Each row below holds a small network's activations on one input, seen along a few directions.
In each table, some parts of the input vary, and every possible input appears once, in random order.
Descriptions start from the smaller parts, as in this example, which fits no table here: one of 5 places around a ring, together with either a single point or (one of 2 separate values, together with one of 4 places along a line) or one of 9 places around a ring.
Shared parts are said once, and a part with two or three values counts as separate values.

Other details of the inputs shift rows strongly along two fixed directions, in all tables alike. That doesn't count.
These rows show it; all are for the same input, with only those details redrawn:
[ 13  10 -15   6 -19 -23   8   5 -13  17  -1   9  11]
[ -4  16  -4 -13 -32   3  -4   7  33   2 -44  -3  -6]
[ 13   9 -15   6 -18 -22   7   6 -13  17   0  10  12]
[ 13   9 -14   6 -19 -23   8   5 -13  16  -1   9  12]
[ 13  10 -15   6 -19 -23   8   5 -13  16  -1   9  12]
[ -9   9   4  -8 -23  24 -19  13  31  -4 -35   2   7]
[ 12   8 -12   6 -17 -19   4   6 -12  15   0  10  13]
[  3  -6   1  12  -2  16 -20  15 -15   8  17  20  36]

A family of inputs:
R1: [ -4  -4  10 -10   8   7  -4  -5   7 -22  22  -2   0]
R2: [  9  -5  -9  14  11 -21  24 -10 -18  16  -4  -7 -17]
R3: [  1   9   7   8  16  -6  -1  -7 -18   9  15  20   4]
R4: [  7 -10  -5   9   1   8 -13  12  -8  -7  22  21  37]
R5: [ -4  15   3   6   0 -21  17 -12 -18  21   7   1 -21]
R6: [ 16   7   1  -9 -10  -8  16  -8   5 -11 -17   4   2]
R7: [ 10  15  -2   6   5 -25  14 -11 -15  14  -9  13  -6]
R8: [ 20   7  -8  10   2 -27  26 -12  -7  -1  -5  17   2]
R9: [ -5   2  -5   6  -1  -6 -12  11 -21  23  20   2   5]
R10: [ -1  20   8  -8 -17   6  11  -9  31  -3 -57   0 -17]
R11: [  0 -13  15  16  34  24 -20   1 -11 -13  26  33  33]
R12: [  3  -5  -3  -2   1 -19  18  -9 -24  13   7 -20 -20]
R13: [ 13   1  -6  -9   7 -32  17 -11  -8 -11  12  -7 -11]
R14: [-17   6  21 -19  -6  30 -12   1  15   3 -26 -13 -15]
R15: [ -2  13   7  -7  -9 -14  15 -10 -23  20  13  -9 -16]
R16: [ 15 -13  -8  -2  -6  -7  27  -6   0  -8 -15 -19 -11]
R17: [-22  19   8 -18 -20  18 -23   7  33  -2 -15  -1  -6]
R18: [ -8 -24  -4   7  13  27 -25  18   6 -13  14  -4  19]
R19: [-13   1  -4 -16  -6   9 -19   8  40 -24 -15  -9  -7]
R20: [ -2  -6   4   4  23   3  -4  -7  10 -19   8   8  -1]
R21: [-21  -2  11  -6  -7  42 -36  19  25   3 -25  -6   5]
R22: [-10  19  -1 -15 -24   2 -16   8  33   2 -41  -5  -8]
R23: [ -4 -16   6  -5  15  11  -3  -2  -1 -14  11 -14  -5]
R24: [ -3 -23  -8  16  13  16 -18  17 -19  11  25  -3  20]
R25: [-14  14  -1  -5 -15  -3  -9   7   2  16   4  -8  -9]
R26: [ -2   8  -5   0  -2 -10 -16   8 -13  13  20  13  12]
R27: [  0  -9 -10   0   4   0 -14  10  12 -15   7   2  14]
R28: [  1  17   9 -27 -13   0   3  -8  34 -18 -44  -6 -16]
R29: [-15 -17  21   0  27  53 -29   3  39 -36 -16   9  10]
R30: [ -7 -11   7  11  -3  36 -25  20  -5  10   3   6  26]
R31: [-19   5  -6 -12 -17   6 -10   9  32   2 -32 -28 -25]
R32: [  1   0 -11 -10 -21   1   0   7  42 -22 -34 -11  -5]
R33: [  8 -10  -6  -5   3 -11  16  -6   1  -7 -12 -19 -15]
R34: [  1  16 -12  -6 -11 -30   1   0   0   0  24   8   2]
R35: [ 11   7 -19  -1  -6 -32   3   2  -4   3   7   9   8]
R36: [ 15 -15  -4  18  19  -2  12  -5  -7 -13  13  16  13]
R37: [-16 -17   4   0 -10  48 -23  20  28  -7 -26 -14   6]
R38: [-16 -15   0  10   9  20 -21  13 -14   7  40  -5  13]
R39: [ -5  -6 -17  -2  -2 -12  -2   6   9  -5   4 -16 -10]
R40: [-15 -27  15  14  37  42 -22   3   4 -19  21   6  12]
R41: [ 21 -18  -3   5   9   0  12  -3 -13 -15  17   5  16]
R42: [ -5  18   3  -5   2 -15   7 -14  12  -9   2   9 -11]
R43: [-17   5  -9 -16 -17  -1  -4   6  38 -13 -15 -25 -24]
R44: [-14   0  23  12  25  30 -23  -3 -19   2  39  29  20]
R45: [  6 -17  -4  17  26  -3   8  -5 -11  -5  13   2   1]
R46: [ -1   0  -8   7  10 -23  20 -13  -5  -2  15  -9 -21]
R47: [ 14  11   4  -8 -16  -4  15  -6  -6   7 -21   2  -1]
R48: [  4  11 -14  -6  -4 -31  -2   2  -2   1  14   8   5]
R49: [  8  14   7 -11  -8  -8   5  -6  -6   7 -18   0  -6]
R50: [ -9  -7   7  14  17   3   6  -7 -18   9  25  -2  -9]
R51: [  2  21   6 -12  -9 -18   9 -11 -17   9  14   3  -9]
R52: [  1  10   1   7   5 -21  15 -11 -20  21  -1   1 -18]
R53: [  9  14  -4   1   9 -32  13 -15  -5  -1   6  14  -8]
R54: [  2  -2  -6  10  10 -22  20 -11 -16  15   2  -9 -23]
R55: [  8   2  -8   9 -10  -4  -4   9 -16  13   9  15  23]
R56: [ -7 -10  -3   2  10   4 -19  10  -1 -15  43   8  20]
R57: [ -1   4  13 -13  10   7 -10  -4   2 -15   9   8   7]
R58: [-19 -27  21  -1  24  50 -22   4   0 -23  36  -5  13]
R59: [-12  14   4 -14  -5  -3   6 -13  46 -23 -26 -11 -29]
R60: [-17 -26  21   7  24  45 -18   3 -28   1  49  -3  15]
R61: [ 17   2  -2   1 -12 -13  26  -5 -29  24  -8  -6  -4]
R62: [ 12   4  -3  14  -1 -16  26  -8 -21  22 -11   4  -7]
R63: [ 14  -3  -5 -10   4 -16  13 -10   6 -16  -9  -8 -10]
R64: [ 17 -11 -14  16   8 -20  31 -10 -10   0  -4  -4  -8]
R65: [-15   6  17  -2   3  28  -9   0  21   3 -39  -3 -14]
R66: [  7 -18   0  22  15   9  14  -2 -20   9   6   3   5]
R67: [-10  24  16 -27 -16   6  -4  -8  27  -4 -40 -10 -23]
R68: [ -6   7  16 -14   4  11  -8  -7   5 -16  18   7   5]
R69: [ -2 -28  -5  12   6  31 -16  17   4 -14  12  -3  25]
R70: [ 17 -11  -7   6  -6 -12  29  -4 -24  15  -4 -16  -6]
R71: [ 11  -9  -6   2   2 -16  20  -6 -24  15  -1 -19 -13]
R72: [  3   7   6  -7  -8  -4   8  -3 -12  18 -19 -10 -11]
Q: What do these inputs look like to the network?
A: one of 3 separate values, together with one of 4 places along a line, together with one of 6 places around a ring
Q: Changing only the place on the line of 4 turns R54 into R2. The same change can be made to R31. Which row results?
A: R24
Q: Changing only the place on the line of 4 turns R7 into R10. The same change can be made to R35. Which row results?
A: R4
Q: Start at R26 and move only the place on the ring of 6, one step at a time. The first step leads to R48. Which rows follow, in order?
A: R19, R39, R31, R9
Q: Start at R59 and move only the place on the line of 4, one step at a time. The first step leads to R20. Which rows follow, in order?
A: R29, R36
Q: Which other rows does R32 become when the choice among 3 separate values takes its other values? List them by row number.
A: R36, R41
Q: Which other rows does R44 become when the choice among 3 separate values takes its other values? List them by row number.
A: R17, R51
Q: Which other rows does R41 become when the place on the ring of 6 takes its other values? List them by row number.
A: R6, R16, R47, R61, R70

A family of inputs:
R73: [ 21  -1 -11   4   2 -33  33 -12 -20   5   0  -7 -12]
R74: [  8  -3 -13  -5   3 -26  19 -10  14 -20  -5  -8 -12]
R75: [ 19  -7  -1  14  21 -21  17 -10 -42   6  41  16  13]
R76: [  5   7 -20 -12 -18 -27  17  -3  34 -17 -36 -17 -21]
R77: [-10 -26  14   9  15  49 -23  14  -6  -2   9   1  19]
R78: [-10   1  10   1  -2  25 -21  10  -6   8   9  11  18]
R79: [  1  11  -9  -4  -9 -30  29 -13   6  12 -30 -22 -40]
R80: [  4  -8  -6   6  16 -21   5  -5 -32   4  50  -1   2]
R81: [ 14   6 -11   7   9 -38   9  -8 -20  -2  37  19  10]
R82: [ -7  -5   6   4  -1  34 -23  13  24  -9 -18   8  18]
R83: [ -9  -8  18   0   6  46 -34  14  -4  -1  13  18  33]
R84: [-20   5   6  -8 -15  28 -17  10  35   1 -42 -12 -13]
R85: [ 15  -8  -8  11  22 -27  12 -10 -24  -9  47  15  12]
R86: [  5   7   6  -1   2  -7   4  -6 -21   9  15   9   7]
R87: [ 16   1  -7  15   5 -19   3   4 -41  16  36  24  27]
R88: [-14  15  16 -13  -3  23 -14  -2  40 -17 -34   5  -7]
R89: [  2  -3   6   4  11  -2   8  -9 -22   8  18   0  -4]
R90: [  2   5 -14   2  -7 -28  -3   7 -28  15  37   3   8]
R91: [-17  20   5 -13 -20   6  -9   3  32   7 -42 -10 -21]
R92: [-16   1  16   5  13  22 -19   2  -5   6  12   9   4]
R93: [  9  -5 -19   6  -3 -18  -3   6   0  -6  14  10  19]
R94: [  1 -19  13   2  16  28  -3   0 -10  -7   8  -1   9]
R95: [ 17  10  -8   5   5 -40  31 -19 -12   5   2   4 -15]
R96: [  6   8  -8 -11 -25 -11  21  -3  17   2 -44 -22 -24]
R97: [ -6  -9   6   6  -1  27 -17  13  -6   8   3   4  19]
R98: [ -1   6   6   2   3  -5   2  -5 -21  13  18   7   2]
R99: [ 15  20 -17   5 -13 -41  18  -5 -11  14  -4  12   0]
R100: [  6  10  -8  -8 -12 -30  31 -13  -1  10 -26 -22 -36]
R101: [ -5 -17  14   5   4  47 -29  17  -2  -2   7  10  32]
R102: [-11   3   3  -9  -2  23 -30  11  31 -21  -5  14  18]
R103: [-18 -13  22   7  26  41 -22   3  -4  -4  16   6   6]
R104: [-19  -3   7  -5  -7  30 -10   5  33  -3 -40 -17 -19]
R105: [ 12 -11  -2  15  20  -6  14  -9 -15  -3  16   7   5]
R106: [-13  -1  -5 -10 -15  10 -18  15  19  -2  -5 -13  -1]
R107: [ -1 -13 -13   5   0  -9   2   7 -13   3  25 -12   1]
R108: [-10  -6  25   1  18  43 -29   4   0 -10  17  21  27]
R109: [ 16  18 -19  -6 -30 -40  26  -3   4  13 -33  -9 -15]
R110: [ 11  19  -5 -14 -15 -38  35 -20   1   7 -25 -16 -35]
R111: [ 15 -11 -10  18   8  -7   9   1 -13   2   9   8  13]
R112: [-15   1   1 -19 -10   6   1  -1  38 -16 -27 -30 -31]
R113: [  3  -8   1   0  -4  15   1   4  13  -8 -23  -6   1]
R114: [-25  12  13 -23 -12  23 -23   4  41 -15 -18 -15 -18]
Q: What do these inputs look like to the network?
A: one of 6 places around a ring, together with either one of 2 separate values or one of 5 places along a line
Q: Changing only the place on the ring of 6 turns R106 into R112. The same change can be made to R97. Which row results?
A: R100
Q: Which other rows does R112 become when the choice among 2 separate values takes its other values? List them by row number.
A: R74
Q: Which other rows does R102 become when the choice among 2 separate values takes its other values? List them by row number.
A: R90
